Each row below holds a small network's activations on one input, seen along a few directions.
Each table varies a few parts of the input and shows all the possible inputs, shuffled.
A made-up example of a description, with smaller parts first: one of 3 separate values, together with either a single point or one of 11 places along a line or (one of 6 places along a line, together with one of 8 places around a ring).
Shared parts are said once, and a part with two or three values counts as separate values.

Other details of the inputs vary at random and push rows far along three fixed directions, the same in every table; ignore that.

Table:
row 1: [-18, -565, 29, 152, -293, 452, -11, -648, -104, -15, 42, 320]
row 2: [173, 76, 435, -319, 134, 651, 120, -129, -120, 76, 128, -447]
row 3: [-150, -208, 68, 77, 142, -785, 31, -132, -88, -441, -135, 263]
row 4: [113, -60, 372, -360, 115, 660, 125, -64, -127, 148, 118, -530]
row 5: [151, -633, -39, 180, -194, 475, 63, -711, 115, -7, -53, 325]
row 6: [-29, -292, 102, -82, -89, -45, -168, -153, -38, -95, 160, 361]
row 7: [202, 26, -268, 137, -79, 483, -52, 197, 366, 190, 208, -190]
row 8: [-251, 321, -89, 149, 14, -458, -289, 208, 20, -144, 84, -186]
row 9: [-109, 190, 310, -189, 218, 89, -63, 134, -204, 15, -135, -109]
row 10: [333, 105, 237, -230, 202, 27, 164, -69, -126, 167, -113, -334]
row 11: [-137, 390, -570, 418, -160, -271, -159, 582, 298, -233, -71, -161]
row 12: [-154, 231, -409, 170, -330, 157, -173, 77, 245, 475, 263, 360]
row 13: [228, 119, -79, -93, -21, 110, -98, -158, 337, 273, 283, -289]
row 14: [42, 124, 152, -260, 520, -104, 166, 74, -283, -65, -305, -131]
row 15: [-100, 244, -310, 287, -195, -337, -24, 205, 287, 206, -38, 222]
row 16: [-93, 546, 206, -88, 448, -11, -138, 429, 29, -21, -311, -442]
row 17: [-174, 245, 327, -172, 31, -131, 151, -15, -157, 196, -131, -225]
row 18: [47, 112, -355, 203, -372, -76, -272, -24, 293, 233, 468, 88]
row 19: [36, -188, -144, -93, 43, 33, 63, -105, -272, 52, 96, 477]
row 20: [220, 152, -443, 271, -377, 42, -188, 139, 86, 362, 368, 217]
row 21: [17, -629, 154, -264, -184, 13, 323, -364, -344, -344, -39, 352]
row 22: [236, 25, 318, -173, 233, 397, 186, -46, 49, -72, -48, -341]
row 23: [-219, -276, 136, 114, 165, -701, 305, 227, -315, -670, -539, 46]
row 24: [-221, 536, -19, 1, 218, -178, -32, 293, 146, 229, -250, -263]
row 25: [-237, -365, -18, 121, -132, -394, 163, 113, -338, -455, -175, 247]
row 26: [93, -223, -100, 45, -58, -95, -193, -59, 246, -62, 126, 369]
Description of these inputs: one of 2 separate values, together with either a single point or one of 4 places along a line or one of 8 places around a ring.
Question: The inputs of row 15 and row 17 match in every part but the choice among 2 separate values. If row 26 is changed in the same way as row 15 into row 17, which row does it become?
Answer: row 6
Question: Which other rows does row 7 become when the choice among 2 separate values takes its other values? List them by row number.
Answer: row 4
Question: Start at row 11 and move only the place on the line of 4, one step at a time. The first step leads to row 23. Which rows follow, in order?
Answer: row 7, row 22

Table:
row 27: [62, -115, -33, 75, -5, -194, 40, -180, 109, 60, -37, 225]
row 28: [47, -415, -12, 46, -229, 32, 218, -182, -96, -200, -38, 130]
row 29: [92, 184, -672, 401, -308, 205, -176, 290, 180, 252, 263, 475]
row 30: [-78, -227, -634, 428, -454, 37, -115, -24, 143, -138, 167, 390]
row 31: [-216, 244, 84, -51, 282, -285, 98, 371, -212, -209, -293, -124]
row 32: [87, 189, -11, -82, 98, -118, -76, -23, 172, 85, 39, -175]
row 33: [285, -17, 388, -620, 70, 528, 26, -387, -28, 326, 289, -309]
row 34: [-67, -385, 271, -182, -83, -123, 150, -344, -328, 8, -21, 431]
row 35: [11, -333, 144, -153, -130, -78, 49, -271, -187, 53, 196, 409]
row 36: [156, -423, 481, -509, 74, 482, 272, -645, -135, 350, 46, 118]
row 37: [-166, 73, 166, 32, 207, -802, 44, 110, -237, -377, -218, 1]
row 38: [-317, 100, 245, 91, 219, -747, 166, 39, -238, -305, -495, 49]
row 39: [-84, 327, 250, -31, 111, 280, -125, 152, -27, -206, -203, -606]
row 40: [-80, 346, 27, 166, 192, 430, -292, 170, 237, -8, 28, -585]
row 41: [185, 236, -271, 300, -196, 412, -173, 289, 384, 199, 281, -501]
row 42: [-43, 394, 14, -152, 260, 58, -42, 431, 84, 25, -85, -378]
row 43: [124, -179, -435, 240, -107, -116, -64, 203, 179, 84, 79, 450]
Question: Describe the family of inputs behind these rows.
Answer: either one of 4 places along a line or one of 5 places along a line or one of 8 places around a ring
Question: Start at row 43 and move only the place on the line of 4, one step at a time. The first step leads to row 42. Which rows follow, in order?
Answer: row 31, row 29
